A small network was shown many inputs. Here are its activations along a few directions, one row for each input.
Each table varies a few parts of the input and shows all the possible inputs, shuffled.
Descriptions start from the smaller parts, as in this example, which fits no table here: one of 4 places along a line, together with either a single point or one of 9 places along a line or (one of 2 separate values, together with one of 5 places around a ring).
Shared parts are said once, and a part with two or three values counts as separate values.
(in the rows, 128 means zero)

Other details of the inputs shift rows strongly along three fixed directions, in all tables alike. That doesn't count.

A family of inputs:
R1: [147 171 143 103 120 157 150 121 174 169 111 171]
R2: [120 110 109 116 104 116 114 177 141 121 162 115]
R3: [146 126  87 126 115 121 120 180 105 133 135 123]
R4: [140 153 142 105 122 148 142 128 175 164 122 174]
R5: [ 81 125 158 120 140 120 111  74 115 139 126 129]
R6: [135 150 134 129 129 153 146 126 155 185 124 168]
R7: [142 167 144 115 121 149 152 120 174 158 119 183]
R8: [135 112  96 141 118 110 110 172 118 136 131 133]
R9: [158 105 137 181 170 152 203  67 157  96 133  95]
R10: [ 96 102 148 104 138 104  80 101 118  97 116 122]
R11: [135 124 107 111 114 110 121 167 140 125 148 144]
R12: [ 85 130 155 127 129 118  90  99  83 113 113 102]
R13: [ 89 130 186  84 155 139 102  72 132 150  97 128]
R14: [182 109 123 148 169 155 210  80 159  68 139  77]
R15: [143 176 142 132 119 163 157 120 154 179 114 167]
R16: [103 123 147 103 128 106  83 102  95  82 115 109]
R17: [141 155 107 133 109 133 138 163 116 133 128 139]
R18: [ 95 140 159 109 144 140 109  74 107 145 112 123]
R19: [129 109 112 122 106 123 107 180 147 125 144 116]
R20: [ 89 123 145 129 124 109  85 103  77 101 116  99]
R21: [155 104 133 173 171 150 207  67 153 103 153  87]
R22: [141 168 141 139 123 165 152 130 152 183 118 155]
R23: [ 85 129 154 126 131 117  86 100  81 115 115  98]
R24: [126 155 134 117 132 144 151 116 154 184 136 169]
R25: [ 93  93 140 122 137  98  76 102  92 111 115 115]
R26: [127 111 105 113 125 103 125 182 131 129 149 123]
R27: [140 116 104 131 123 115 117 161 125 139 129 142]
R28: [136 137  97 135 114 129 128 172 109 141 132 120]
R29: [148 122  86 127 119 120 119 184 102 120 138 120]
R30: [102 142 174 101 132 130 103  67 126 116  95 141]
R31: [ 88 109 147 127 132 111  85  98  88 120 101 103]
R32: [133 124 106 155 105 113 116 174 117 124 129 139]
R33: [102 104 150 101 129 106  71 108 101  89 110 110]
R34: [139 125 104 108 127 121 121 191 121 128 138 113]
R35: [172  52  99 162 152 133 174 127 142  42 145  30]
R36: [140 156 121 140 118 153 140 146 143 172 121 145]
R37: [144 160 114 138 114 144 144 156 123 143 133 143]
R38: [145 137 106 145 106 127 128 169 117 129 120 141]
R39: [127 117  99 138 115 112 121 170 114 136 151 137]
R40: [ 78 150 187 119 140 135 113  54 125 155 123 147]
R41: [131 134 110 140 107 111 131 162 120 127 146 146]
R42: [149 177 146  94 131 167 157 110 188 184 114 174]
R43: [130 119 106 157 109 114 111 178 115 132 134 128]
R44: [145 163 137 111 133 161 149 116 158 188 112 168]
R45: [ 80 103 149 137 125  96  81 107  83 103 136 105]
R46: [ 81 107 146 135 121  93  87 105  84 100 134 113]
R47: [139 124 102 114 108 109 127 169 139 118 153 142]
R48: [175 113 121 157 182 165 215  67 151 104 137  81]
R49: [136 138 118 121 124 133 144 140 141 165 144 160]
R50: [ 82  93 138 135 130  96  76 112  85 106 113 105]
R51: [135 128 108 118 107 104 121 168 135 116 148 143]
R52: [ 94 101 138 120 135 104  76 104  84 114 103 104]
R53: [131 106 109 120 127 109 113 186 132 129 133 124]
R54: [136 139  93 142 110 128 123 180 106 135 137 117]
R55: [169 107 133 175 169 155 213  65 161  93 132 103]
R56: [108 154 187  92 137 142 118  51 144 141  94 149]
R57: [152 150 107 117 106 125 129 171 124 112 129 141]
R58: [158  99 133 180 172 155 199  72 156 102 135  88]
R59: [130 172 147 130 123 150 162 112 157 175 138 174]
R60: [166  62  97 168 169 118 180 107 121  58 160  72]
R61: [139 117 101 129 108 106 110 182 132 108 132 139]
R62: [139 134 102 153 104 123 119 177 114 131 124 130]
R63: [140 160 134 114 117 135 151 132 160 145 142 176]
R64: [188  73  91 156 161 128 184 121 130  29 152  49]
R65: [ 89 155 188 120 141 152 114  53 126 160  96 140]
R66: [128 126 108 158 108 118 116 175 120 133 131 135]
R67: [ 93 137 173 110 145 141 103  61 118 158  97 133]
R68: [ 98 106 146 113 137 109  83  95  90 122 101 112]
R69: [147 150 112 101 122 137 132 160 144 135 134 142]
R70: [136 161 140  97 116 169 147 140 170 168 141 134]
R71: [145 120 100 131 105 104 114 179 132 106 131 141]
R72: [135 137 113 117 106 108 123 160 136 121 145 152]
Description of these inputs: one of 4 places along a line, together with either one of 2 separate values or one of 5 places along a line or one of 11 places along a line.
The inputs of R54 and R36 match in every part but the place on the line of 4. If R57 is changed in the same way as R54 into R36, which row does it become?
> R30
The inputs of R2 and R19 match in every part but the place on the line of 4. If R46 is changed in the same way as R2 into R19, which row does it become?
> R9
Change only the choice among 2 separate values in R13. List by row number the other rows that result.
> R35
Change only the place on the line of 5 in R64. List by row number the other rows that result.
> R14, R16, R57, R69
A walk changes only the place on the line of 4. It starts at R59 and steps to R32. List the rest of the walk in order.
> R15, R37
